Small tables with named rows and columns. After each table, cells are looked up by row and column.

mebom:
,rafeku,nabesu,bof
kigevu,-0.34,0.14,0.63
gug,-0.24,-0.09,0.10
zali,-0.69,0.49,0.76
bivug,-0.55,0.26,0.56
kili,-0.21,0.27,0.33
reg,-0.60,0.41,0.89
bududo,-0.50,-0.08,0.42
sulugaf,-0.48,0.31,0.95
vivu,-0.26,0.27,0.83
nipesa,-0.36,0.23,0.68
rotigav,-0.72,0.11,0.19

rotigav, rafeku: -0.72
nipesa, nabesu: 0.23
rotigav, bof: 0.19
bivug, nabesu: 0.26
sulugaf, bof: 0.95
bivug, rafeku: -0.55
zali, nabesu: 0.49
kigevu, rafeku: -0.34
bududo, bof: 0.42
Which row has the largest nabesu? zali

sude:
cols = mosoruz, sizad, notu, pakodav, dusedab, suzuto, lusefi, dekuras, geg
ludesap: [115, 148, 164, 120, 141, 122, 138, 96, 117]
zet: [71, 78, 91, 115, 155, 149, 114, 163, 78]
pufarot: [92, 97, 72, 91, 118, 139, 114, 127, 92]
pudeb: [82, 168, 121, 60, 219, 191, 207, 68, 58]
ligusi: [100, 103, 80, 95, 115, 131, 117, 121, 97]
fetime: [70, 88, 97, 111, 171, 158, 132, 156, 70]

suzuto of zet: 149
suzuto of ligusi: 131
pakodav of fetime: 111
mosoruz of ludesap: 115
geg of ludesap: 117
sizad of fetime: 88
lusefi of pufarot: 114
mosoruz of pufarot: 92
notu of ludesap: 164
dekuras of ludesap: 96
pakodav of pudeb: 60
geg of zet: 78
notu of zet: 91
suzuto of pufarot: 139
Which row has the largest pakodav? ludesap

lare =
|  | saruvi | dasufi | netu | sokudut | nime | luzoki | zasorup |
|---|---|---|---|---|---|---|---|
| movek | 131 | 127 | 117 | 87 | 137 | 79 | 118 |
| mamapu | 100 | 42 | 56 | 117 | 186 | 169 | 99 |
| genena | 127 | 117 | 133 | 108 | 90 | 75 | 94 |
| gok | 155 | 149 | 132 | 82 | 135 | 63 | 121 |
| fenegu | 70 | 1 | 31 | 196 | 151 | 222 | 21 |
| rut | 64 | 63 | 44 | 186 | 90 | 204 | 40 |
| lanapub | 114 | 57 | 81 | 161 | 131 | 161 | 63 |
| vubazo | 57 | 50 | 30 | 173 | 114 | 203 | 43 |
| der | 80 | 18 | 53 | 196 | 128 | 201 | 23 |
| ved | 58 | 55 | 33 | 184 | 97 | 214 | 42 |
| godu | 64 | 16 | 44 | 197 | 122 | 206 | 19 |
| goneki | 111 | 82 | 97 | 131 | 128 | 115 | 78 |

What is the saruvi of fenegu in lare? 70
What is the nime of ved in lare? 97
What is the zasorup of mamapu in lare? 99
What is the nime of rut in lare? 90
What is the dasufi of genena in lare? 117
What is the saruvi of gok in lare? 155
What is the nime of genena in lare? 90
What is the zasorup of der in lare? 23
What is the zasorup of goneki in lare? 78
What is the netu of vubazo in lare? 30
What is the nime of gok in lare? 135
Which row has the largest dasufi? gok

bulezas.csv
,mev,vozu,bobu
buva,154,150,51
duru,185,136,137
tusi,212,193,212

What is the bobu of buva in bulezas?
51
What is the mev of buva in bulezas?
154
What is the mev of duru in bulezas?
185
What is the vozu of buva in bulezas?
150
What is the bobu of duru in bulezas?
137
What is the mev of tusi in bulezas?
212
What is the bobu of tusi in bulezas?
212
What is the vozu of tusi in bulezas?
193
What is the vozu of duru in bulezas?
136
Row with the largest vozu: tusi

Table sede
	tuze	demum	dakugir	napenip	keti	zilob	les	nur
puzal	51.7	49.6	53.0	16.8	64.8	52.7	50.4	52.4
foli	47.4	56.7	63.1	37.1	49.4	49.6	63.8	54.4
godis	53.4	48.4	66.3	76.6	37.0	52.4	58.6	47.0
lubu	49.8	57.4	49.6	49.8	41.7	56.3	52.2	53.2

lubu, les: 52.2
foli, keti: 49.4
foli, nur: 54.4
foli, dakugir: 63.1
foli, demum: 56.7
lubu, nur: 53.2
godis, napenip: 76.6
lubu, napenip: 49.8
godis, dakugir: 66.3
godis, les: 58.6
puzal, dakugir: 53.0
puzal, keti: 64.8
lubu, demum: 57.4
puzal, zilob: 52.7
lubu, tuze: 49.8
puzal, napenip: 16.8
godis, zilob: 52.4
foli, les: 63.8
lubu, zilob: 56.3
Which row has the largest nur? foli

Table rif
,ruleku,fumo
nokevim,156,232
fugi,37,205
gigiveg,95,50
zumitav,166,196
semuni,157,76
zemod,237,67
mizun,65,245
legog,137,183
konu,57,153
roz,176,165
rifarav,164,127
pud,162,234

roz, fumo -> 165
fugi, ruleku -> 37
nokevim, ruleku -> 156
mizun, fumo -> 245
mizun, ruleku -> 65
nokevim, fumo -> 232
konu, ruleku -> 57
pud, fumo -> 234
Which row has the largest fumo? mizun

pota =
,valoz,lipom,vomosob,zovok
beler,2826,6851,4498,6506
gub,6819,6705,3512,5336
norevup,2206,4652,2717,5119
rasilon,3365,6455,1879,6933
lete,6984,3145,7367,2528
rosebif,7770,3517,5003,4798
soz,6625,2911,8359,2572
viz,3870,6185,1695,6603
sir,5850,3759,2215,3305
zod,5151,1023,6705,1431

beler, vomosob => 4498
rosebif, vomosob => 5003
rasilon, vomosob => 1879
beler, valoz => 2826
zod, lipom => 1023
lete, valoz => 6984
zod, zovok => 1431
beler, lipom => 6851
rasilon, valoz => 3365
soz, vomosob => 8359
norevup, vomosob => 2717
norevup, zovok => 5119
rasilon, lipom => 6455
rosebif, valoz => 7770
zod, valoz => 5151
soz, valoz => 6625

lokup =
fields: kikog, gen, todamo, difirar, ger, niki, liv, rusare
gal: [36666, 50426, 50501, 61435, 33925, 29336, 30442, 46507]
puz: [45003, 26023, 52609, 40235, 56050, 36948, 33159, 36657]
vamire: [44057, 77502, 54626, 46611, 47028, 45273, 60805, 75157]
runis: [45358, 54538, 35563, 65757, 68287, 67903, 57181, 45669]
tupe: [56220, 54932, 33314, 51891, 73565, 67467, 69963, 84620]
bolemo: [43750, 18134, 48605, 34557, 30578, 38855, 37221, 39081]
sal: [62505, 47292, 62062, 76250, 71009, 68193, 51933, 35305]

niki of tupe: 67467
todamo of vamire: 54626
difirar of runis: 65757
todamo of gal: 50501
difirar of gal: 61435
niki of vamire: 45273
difirar of puz: 40235
liv of vamire: 60805
niki of runis: 67903
rusare of runis: 45669
todamo of bolemo: 48605
Row with the largest todamo: sal

Table sil
|  | fus | lafigem | ded | ged | virole | bak | pebavu | misutok |
|---|---|---|---|---|---|---|---|---|
| tabadu | 123 | 110 | 106 | 120 | 107 | 115 | 106 | 113 |
| rog | 128 | 119 | 125 | 223 | 123 | 136 | 128 | 148 |
| livopu | 78 | 99 | 123 | 52 | 121 | 89 | 89 | 122 |
| vulama | 135 | 32 | 72 | 117 | 85 | 36 | 3 | 88 |
| kel | 119 | 110 | 110 | 105 | 107 | 108 | 103 | 115 |

What is the ded of kel in sil? 110
What is the bak of rog in sil? 136
What is the lafigem of kel in sil? 110
What is the pebavu of kel in sil? 103
What is the pebavu of livopu in sil? 89
What is the ded of tabadu in sil? 106
What is the ded of livopu in sil? 123
What is the virole of tabadu in sil? 107
What is the misutok of vulama in sil? 88
What is the lafigem of tabadu in sil? 110
What is the ged of livopu in sil? 52
What is the fus of tabadu in sil? 123
What is the lafigem of vulama in sil? 32
What is the pebavu of rog in sil? 128
What is the misutok of kel in sil? 115
What is the lafigem of rog in sil? 119

